These are the activations of a small neural network, seen along a few directions. Each row is one input.
Each table varies a few parts of the input and shows all the possible inputs, shuffled.
Descriptions start from the smaller parts, as in this example, which fits no table here: one of 4 places along a line, together with either a single point or one of 11 places along a line or (one of 3 separate values, together with one of 8 places around a ring).
Shared parts are said once, and a part with two or three values counts as separate values.

Other details of the inputs vary at random and push rows far along two fixed directions, the same in every table; ignore that.

A family of inputs:
r1: [ 26  29  21 -25 -63  -3   4 -26 -14  21  -8  -4 -12   5  13]
r2: [  0  -1  12 -20 -39  28  -3 -17 -39  36  18  15 -24 -12  -3]
r3: [-44 -37 -29  30  40  -7   1  14  -1  -8   1  18  31  13 -20]
r4: [-11  -3 -18  -4  -5 -50 -49   6 -51  -7  24  29 -13  33 -21]
r5: [ 32  33  21 -50 -48  24   4 -17  -3   9  -5 -35 -45  -8  34]
r6: [ 24 -15   9   4  16  13  46  -8  75  -4 -44 -58  32 -22  22]
r7: [  6 -36 -18  -9  21   5  46   1  76  -1 -47 -70  27 -18  43]
r8: [ 45  56  42 -24 -50  41  21 -18  -8  14   1  -4 -33 -15  27]
r9: [-41 -42 -35  41  96 -37 -12  27  39 -41 -18 -19  40  16 -20]
r10: [ 58  43  32 -39 -43  43  24 -20  10  18  12 -11 -45 -20  41]
r11: [-24 -11 -14  60  88 -25   6  18  27 -32  -1  15  40   2 -22]
r12: [  1  12   5 -23 -59  24   9 -17 -29  10  -1  18 -30   2  13]
r13: [ -2 -17  -2  -7 -14  42  39  -7  27  18 -20 -24  10 -17  24]
r14: [ 31  18  18 -16 -41 -10   9 -24 -16  34  -7 -16 -22   0  14]
r15: [  9  15  14 -35 -55  48  -3 -10 -31  36  18   9 -16 -14  -5]
r16: [-15 -11 -20  48  88 -27   3  26  40 -23   6  11  26  -1 -16]
r17: [-30 -10 -15   5 -14 -20 -25   1 -58 -14  19  51 -16  26 -29]
r18: [-19  26  -2   2  26 -29 -42  13 -39 -21  26  47 -35  12 -26]
r19: [-30  -8  -9   4  -8  -2 -39   9 -56  14  43  53  -5  11 -48]
r20: [ -7  21  18  12 -19 -16 -54  21 -43 -32  36  43   6  23 -26]
r21: [ 19  -1   4 -13  34  39  55   8  84  -3 -39 -62  -4 -38  50]
r22: [  0 -18   0  -8 -13  49  32  -6  28  20 -16 -24  12 -22  16]
r23: [  9 -23 -13  -1   5  -8  32  -4  54   8 -37 -50  31 -18  29]
r24: [  0  15   1   8  -6 -40 -46  -1 -46 -17  19  42  -7  32 -47]
r25: [ -7   0 -16   4 -17 -59 -46   6 -53   2  20  34  -2  25 -26]
r26: [-29 -35  -4  57  79 -25 -13  27  31 -37   1  -7  55   5 -16]
Description of these inputs: one of 2 separate values, together with either one of 4 places along a line or one of 9 places around a ring.
- Changing only the choice among 2 separate values turns r11 into r8. The same change can be made to r2. Which row results? => r22
- Which other rows does r15 become when the place on the line of 4 takes its other values? List them by row number. => r12, r13, r22
- Which other rows does r14 become when the choice among 2 separate values takes its other values? List them by row number. => r1

A family of inputs:
r27: [  8  20  10   6   3 -24 -10  -5 -17 -10   3  11 -19  11 -12]
r28: [ -8  19  11   6  12  12  -8  13  -4 -23  16  19  -2   3 -14]
r29: [ 36  30  35 -13  -8   6  12 -14   2  12  -5 -22 -23 -15  18]
r30: [-36 -16 -36   7   2 -21 -24   5 -32  -1  18  44   5  19 -38]
r31: [-33 -38 -24  28  75   9   7  29  48 -20  -5 -13  35 -14  -1]
r32: [-37 -15 -31   7   2 -31 -35   5 -39   2  11  37   7  25 -41]
r33: [-24 -14 -16  10   4  -9 -27  15 -24   2  27  40   6   9 -35]
r34: [  7   6   8   3   9 -21 -18  -3 -21  10  10   0 -16  -2   2]
r35: [ 12  -4   8 -26 -37  17  16 -27  -6  34 -11 -27  -7  -9  16]
r36: [ 34  20  23 -10 -13  -1  30 -23  10  17 -16 -14 -22 -10  23]
r37: [-18   2 -17  -9  -3  -5 -25   7 -35 -11  29  37 -22  14  -9]
r38: [ 32  25  20 -17 -35  11  13 -10  19   7  -3 -17  -1 -11  24]
r39: [  0   7  -5   3  -3 -37 -28  -2 -44   1  19  21 -30  18  -8]
r40: [  7  13  15   3  13 -20 -17  -3 -17   5   9   0 -17   2  -3]
r41: [ 23 -11  24 -10 -31  34  19 -16   2  23  -6 -21   6 -17  14]
r42: [ 25  28  23  -6  -8  42  28  -4  18  13  -2  -8 -14 -20  21]
r43: [ 16  -3  23  -8 -32  34  27 -14  -5  22  -8 -12   4 -21  17]
r44: [ 13  -9  12 -11 -39  28  21 -23  -2  24 -13 -21  -2  -7  16]
r45: [ 29  10  17 -19  -6  -3  21 -24   0  17 -14 -25 -34 -12  25]
r46: [  6  16   6   2 -11 -10 -23   9   0 -23   4   2   9   8  -6]
r47: [-11 -34  -4  14  72  40  45  10  85  -8 -27 -55  25 -32  25]
r48: [-14  17  -2   4   6   2 -10   6 -14 -24  10  27  -9   9 -13]
r49: [ 18  26  14  13   8 -14  -5  -2  -6   2   7  12  -7   2  -9]
r50: [  4   7  -2  -9  -4 -12 -29  11  -6 -15   9   1   2  14  -6]
r51: [ -4   5 -17 -11 -11 -23 -31   5 -15 -22   1  12  -3  21 -10]
r52: [-44 -67 -40  49  90 -22   7  37  61 -15 -22 -21  73  -6 -31]
r53: [ 21  16  10 -22 -36   9  14 -11  21  -2 -23 -28  -9  -8  25]
r54: [-19   7 -15  -6   5  -4 -27   8 -30 -19  26  38 -22  21 -19]
r55: [-21 -46 -20  24  31  28  62   2  62  10 -46 -45  36 -22  25]
r56: [-29   3  -8  14 -13  -9 -32  13 -50  -2  32  52   8  18 -35]
r57: [ 23  23  11 -19 -43   6  18 -15  16   7 -15 -15 -11  -3  25]
r58: [  4  -8  11  -8 -37  27  31 -17  -3  22 -16 -10  -7 -10  19]
r59: [ -2   4  -7  -7  -7 -19 -31  13 -16 -13  15   6   8  13  -2]
r60: [ 20   4   0 -33 -31   6  13 -13   6   8 -17 -29 -15  -7  36]
r61: [ -9  18  -8  13   0  -3  -9   9 -15 -16  14  42 -10  16 -14]
r62: [-30 -62 -30  42  73 -25   5  28  52 -15 -11 -19  78   4 -24]
- Changing only one part turns r62 into r35. The same change can be made to r43. Which row results? => r58
- Describe the family of inputs behind these rows. => one of 2 separate values, together with either one of 6 places around a ring or (one of 3 separate values, together with one of 4 places along a line)
- Which other rows does r51 become when the place on the line of 4 takes its other values? List them by row number. => r53, r57, r60

A family of inputs:
r63: [-18 -20 -19  30  39 -32 -12  16  38 -37 -17 -10  45  21 -14]
r64: [-18  18   1  35  66  -5 -31  38   4 -55  26  44   1  16 -33]
r65: [ -1 -28   0  -4  -3  24  18  -2  21  16  -9 -16  24 -15 -16]
r66: [-42 -14 -28  14  13  -8 -40  32 -11 -31  18  32  34  22 -28]
r67: [-44 -24 -19  35  29 -10 -20   9 -24 -15  25  48  20  25 -41]
r68: [  3 -13   4  -8  -8  54  65  -8  51  11 -40 -48   6 -30  44]
r69: [ -8 -13  10   7 -13  31  30  -5   0  17 -12  -6  10 -18   2]
r70: [ 16  14   9  -5  -7  -8   5  -1  32  -9 -14 -16   7  -3   7]
r71: [  32   55   34  -51  -74  -17  -49  -41 -115   45   45   42  -89   18
  -18]
r72: [ 30  23   8   0 -19 -11  10  -3   6  11   4  -1   2  -3  11]
r73: [ 27   0  22 -38 -23   8   4 -19 -21  39   7 -30 -34 -29  18]
r74: [-36  -8 -36  21  30 -41 -27  15 -18 -32   2  28  -3  23 -19]
r75: [ 21  34  36  15  38  30  22   7  10   1  11  -5 -16 -29   2]
r76: [  5  -9  -1  -8   1  54  64 -12  55  14 -31 -46  -8 -31  44]
r77: [-40 -10 -34  13  11 -10 -35  25  -5 -28  13  38  33  27 -47]
r78: [ 18 -18   1 -24  -1  45  40  -2  53  19 -22 -64  -2 -35  63]
r79: [ 13 -14   4 -12 -12   7  29 -23   1  33 -16  -1 -12 -12  13]
r80: [ 30  31  17 -59 -50  10 -16 -15 -40  17  20  -9 -62  -8  21]
r81: [ 14 -13  -6 -17   6  24  64 -20  57  24 -44 -40  -7 -27  47]
r82: [ 10  34  24  -6 -48 -35 -45 -12 -63   3  25  39 -15  27 -17]
r83: [ 31  12   3 -14  -8   6  27  -4  45   1 -15 -28   5  -6  22]
r84: [-14 -14 -17  45  51 -36   3  23  49 -24 -17  -7  57   0 -14]
r85: [  5  30  14 -24 -72  18 -51 -11 -77  26  44  46 -24  14 -19]
r86: [-18 -18  -7  37  19 -45 -32  15 -26 -38   5  24  38  30 -28]
r87: [-34 -28 -22  23  25 -22 -41  22 -23  -7  33  33  26  14 -28]
r88: [ 25  13  16 -21 -45  -8 -16 -16 -29 -20   1  -2 -16  16   8]
r89: [ 16   6  18 -10 -27   5  23 -25 -23  43 -15 -14 -41 -16  22]
r90: [-25 -29 -32  26  83 -28  11  15  53 -22 -27 -31  23   8   0]
- Changing only one part turns r79 into r81. The same change can be made to r85. Which row results? => r66
- Describe the family of inputs behind these rows. => one of 2 separate values, together with either a single point or one of 4 places along a line or one of 9 places around a ring
- Which other rows does r80 become when the choice among 2 separate values takes its other values? List them by row number. => r73
- Which other rows does r76 become when the choice among 2 separate values takes its other values? List them by row number. => r67
